Each row has a name. Each question is about the rows just above it.

[116 125 74 116] = <66>
[124 183 84 176] = <12>
[116 177 74 176] = <26>
The entry that follows [124]:  [183]
The entry that follows [177]:  [74]
Whose row is [124 183 84 176]?  <12>
What comes right after [125] in the named rows?  [74]
What comes right after [84] in the named rows?  [176]

[107 166 134 166 66 128 112 146 197 88 127 90 118 69 95 58 133 56 137 81 30 25 123 98 105]  <35>
[107 90 95 102 93 98 94 93 98 97 101 104 100 104 96 103 102 99 96 73 104 106 113 101 102]  <76>
[88 135 114 95 91 108 104 120 131 97 103 100 106 95 105 84 100 99 112 76 84 85 78 104 89]  <126>
[113 81 83 66 94 94 84 85 100 96 100 110 100 110 90 108 106 97 91 72 103 120 133 103 99]  <116>
[89 132 112 74 91 107 104 118 128 98 103 101 105 95 105 86 99 100 111 76 86 87 79 87 89]  <49>
[89 124 109 114 93 105 105 112 119 100 101 99 103 96 105 90 98 100 109 76 90 91 80 101 92]  <19>
Where do [89 124 109 114 93 105 105 112 119 100 101 99 103 96 105 90 98 100 109 76 90 91 80 101 92] appear?  <19>
Whose row is [113 81 83 66 94 94 84 85 100 96 100 110 100 110 90 108 106 97 91 72 103 120 133 103 99]?  <116>
[88 135 114 95 91 108 104 120 131 97 103 100 106 95 105 84 100 99 112 76 84 85 78 104 89] is in which row?  <126>

[106 95 69 126 159 3 129] = <162>
[12 190 134 115 150 154 100] = <102>
[86 100 110 154 133 116 108] = <17>
[118 80 84 84 87 89 117] = <156>
[62 105 57 61 178 15 60] = <99>
[114 128 89 96 139 107 90] = <73>
[70 94 103 101 85 84 111] = <139>
[77 96 90 45 167 80 115] = <107>
[120 98 62 79 63 95 98] = <79>
[80 106 133 100 13 71 72] = <158>
Right after [61] comes  [178]
Right after [116] comes  [108]
What comes right after [15] in the named rows?  [60]
Right after [45] comes  [167]
Right after [94] comes  [103]

[103 71 103 107 115 62 73 93 104 116 57 121 101] : <111>
[64 85 70 86 139 88 88 69 115 57 87 122 89] : <125>
[187 66 192 67 113 74 76 187 120 182 110 116 188] : <22>
Right after [69] comes  [115]
The entry that follows [64]:  [85]

[105 137 136 95] : <168>
[133 122 8 82] : <152>
[125 185 79 96] : <147>
[105 137 107 107] : <149>
[104 141 103 109] : <90>
[95 185 54 96] : <114>
[94 85 103 96] : <13>
Right after [85] comes  [103]
Right after [104] comes  [141]
The entry that follows [122]:  [8]
The entry that follows [79]:  [96]
The entry that follows [94]:  [85]
The entry that follows [8]:  [82]

[142 78 73 120 84 99 130 78 81 125 37 141 103 97 98 104 94 55 59 155 99 98 88 108 60 50 102 82 97 73 112 113 83 64 93 112 99 138 122 122 47 37 80 44 145 81 98 168 82 33 91 81 89 65 95 115 131 54] : <16>
[108 122 94 50 104 92 120 150 51 118 73 127 65 71 66 89 106 81 46 79 147 101 90 96 46 109 115 87 84 85 173 113 83 64 93 112 99 138 122 122 47 37 80 44 145 81 98 168 82 33 91 81 89 65 95 115 131 54] : <44>
[142 86 103 120 84 99 130 78 81 125 37 141 103 97 98 104 94 55 59 155 99 98 88 108 60 50 102 82 97 73 96 83 142 46 97 121 36 131 159 133 56 105 125 108 68 101 128 134 99 74 79 54 130 113 92 124 171 84] : <55>
What comes right after [171] in the named rows?  [84]
The row with [108 122 94 50 104 92 120 150 51 118 73 127 65 71 66 89 106 81 46 79 147 101 90 96 46 109 115 87 84 85 173 113 83 64 93 112 99 138 122 122 47 37 80 44 145 81 98 168 82 33 91 81 89 65 95 115 131 54] is  <44>
Right after [74] comes  [79]
The row with [142 78 73 120 84 99 130 78 81 125 37 141 103 97 98 104 94 55 59 155 99 98 88 108 60 50 102 82 97 73 112 113 83 64 93 112 99 138 122 122 47 37 80 44 145 81 98 168 82 33 91 81 89 65 95 115 131 54] is  <16>
What comes right after [121] in the named rows?  [36]

[59 121 15 152]  <189>
[35 106 177 46]  <121>
[53 176 66 118]  <135>
[128 101 26 149]  <28>
[59 193 108 121]  <163>
[136 49 10 109]  <57>
[30 98 172 95]  <110>
[93 127 180 107]  <132>
[42 60 144 125]  <177>
[45 154 120 143]  <123>
[176 105 104 192]  <38>
The entry that follows [93]:  [127]
Right after [120] comes  [143]
The entry that follows [177]:  [46]
Right after [128] comes  [101]

[78 146 97 102] : <9>
[86 23 101 106] : <129>
[105 96 109 105] : <18>
[101 181 94 82] : <153>
[103 95 93 82] : <150>
[111 198 98 84] : <7>
[108 181 93 84] : <137>
[112 145 103 101] : <182>
[105 97 96 82] : <70>
Right after [112] comes  [145]
Right after [108] comes  [181]
Right after [94] comes  [82]
What comes right after [23] in the named rows?  [101]
Right after [145] comes  [103]

[116 87 71 92 85 79 124 76 92 126]  <179>
[81 99 61 68 66 55 139 70 110 146]  <2>
[116 82 72 84 79 64 141 70 92 138]  <54>
[176 52 111 133 126 110 136 85 37 122]  <4>
[141 81 90 101 102 58 138 93 79 131]  <29>
[176 67 140 144 143 133 117 117 53 102]  <118>
[138 95 141 136 139 140 59 129 125 112]  <64>
[81 99 61 138 66 55 139 70 110 146]  <48>
[138 95 141 136 139 140 51 124 91 59]  <46>
[138 95 141 136 139 140 59 129 84 60]  <166>
The row with [141 81 90 101 102 58 138 93 79 131] is  <29>
The entry that follows [93]:  [79]

[116 74 38 63 49 139] = <43>
[87 65 130 61 189 78] = <207>
[105 97 38 71 38 116] = <101>
[58 25 39 89 90 78] = <109>
[106 74 60 46 83 98] = <86>
[182 117 133 115 148 157] = <151>
[121 149 115 151 74 136] = <15>
[37 59 108 43 131 91] = <203>
[132 150 86 114 46 142] = <131>
[70 65 76 33 81 110] = <169>
[120 51 91 131 145 150] = <21>
Right after [151] comes  [74]
The entry that follows [70]:  [65]

[159 115 53 63 159 100] : <42>
[59 120 52 62 114 96] : <100>
[153 101 59 7 60 59] : <124>
What comes right after [120] in the named rows?  [52]
The entry that follows [52]:  [62]
What comes right after [63] in the named rows?  [159]
Right after [153] comes  [101]
Right after [60] comes  [59]
Whose row is [59 120 52 62 114 96]?  <100>
Right after [62] comes  [114]

[60 89 160 127 106 74 55 69 106 145 98 58 96 59 52 75 108 128 117 88 65 70 105 151 168 145 91 33 123 37 101 162 181 156 95 46 40 77 130 161 147 94 40] : <138>
[63 77 99 118 126 124 109 89 69 56 57 72 97 124 146 159 157 138 111 82 61 48 55 72 94 115 127 126 114 95 77 64 67 82 107 137 160 169 161 134 91 56 23] : <91>
[60 89 119 127 106 74 55 69 106 145 160 139 96 59 52 75 108 128 117 88 65 70 105 151 168 145 91 33 10 37 101 162 181 156 95 46 40 77 130 161 147 94 40] : <80>
[61 90 122 126 98 64 57 84 128 161 148 109 66 50 72 108 126 115 84 64 80 123 164 165 118 51 11 24 89 156 186 151 90 45 44 92 144 161 125 63 20 33 96] : <117>
[63 77 99 118 126 124 109 89 69 56 57 72 97 124 146 159 76 138 111 82 61 48 55 72 94 115 127 126 114 95 67 65 79 104 136 159 170 162 132 95 55 22 9] : <106>
The row with [61 90 122 126 98 64 57 84 128 161 148 109 66 50 72 108 126 115 84 64 80 123 164 165 118 51 11 24 89 156 186 151 90 45 44 92 144 161 125 63 20 33 96] is  <117>
Right after [24] comes  [89]
The entry that follows [66]:  [50]

[64 66 79 123 105 92 95] -> <122>
[113 72 43 127 37 40 37] -> <103>
[64 69 78 122 108 97 101] -> <195>
[17 65 104 124 163 145 150] -> <53>
[11 66 114 121 173 155 159] -> <56>
[105 75 33 124 7 12 12] -> <59>
[74 69 77 124 95 88 92] -> <187>
[129 74 43 123 24 29 27] -> <183>
[52 66 81 126 113 80 107] -> <47>
[21 65 106 121 151 140 142] -> <105>
[101 69 53 127 56 53 56] -> <146>
[91 69 67 129 98 90 92] -> <120>
What comes right after [80] in the named rows?  [107]
The entry that follows [173]:  [155]
The entry that follows [81]:  [126]
What comes right after [106] in the named rows?  [121]

[115 120 119 106 99 123 144 71 97 111 96 173 88 120 111 142 112 119 111 106 98 64 134 106 110 133 86 126 88 119 115 121 95 89 87 111 88] -> <25>
[120 102 96 109 90 85 90 103 104 77 60 124 81 104 112 97 91 68 82 84 75 88 113 78 142 142 108 140 83 93 122 107 151 91 88 128 52] -> <69>
[105 76 103 126 85 68 80 123 117 121 123 74 127 91 106 67 161 119 142 115 107 92 86 99 110 68 130 92 71 116 105 73 86 140 94 103 115] -> <68>
[109 121 76 79 98 69 70 106 134 92 96 49 105 95 102 68 89 78 80 104 59 116 104 124 116 131 119 79 109 75 69 61 148 115 92 92 98] -> <130>
Right after [49] comes  [105]
Whose row is [115 120 119 106 99 123 144 71 97 111 96 173 88 120 111 142 112 119 111 106 98 64 134 106 110 133 86 126 88 119 115 121 95 89 87 111 88]?  <25>
The entry that follows [84]:  [75]
Right after [74] comes  [127]
What comes right after [122] in the named rows?  [107]

[48 8 64 121 118 177 158] -> <145>
[115 61 68 76 123 107 97] -> <62>
[23 113 72 38 123 46 47] -> <84>
[100 47 67 90 123 116 113] -> <96>
[37 13 63 119 122 160 151] -> <61>
[104 62 67 80 125 101 96] -> <191>
[92 121 71 36 128 28 29] -> <209>
[15 126 71 72 124 22 29] -> <204>
[38 111 72 51 125 50 47] -> <198>
[26 145 74 32 123 4 10] -> <160>
[39 57 66 88 122 111 103] -> <39>
[115 61 68 76 123 107 14] -> <24>
Right after [126] comes  [71]
The entry that follows [39]:  [57]
What comes right after [57] in the named rows?  [66]
The row with [92 121 71 36 128 28 29] is  <209>

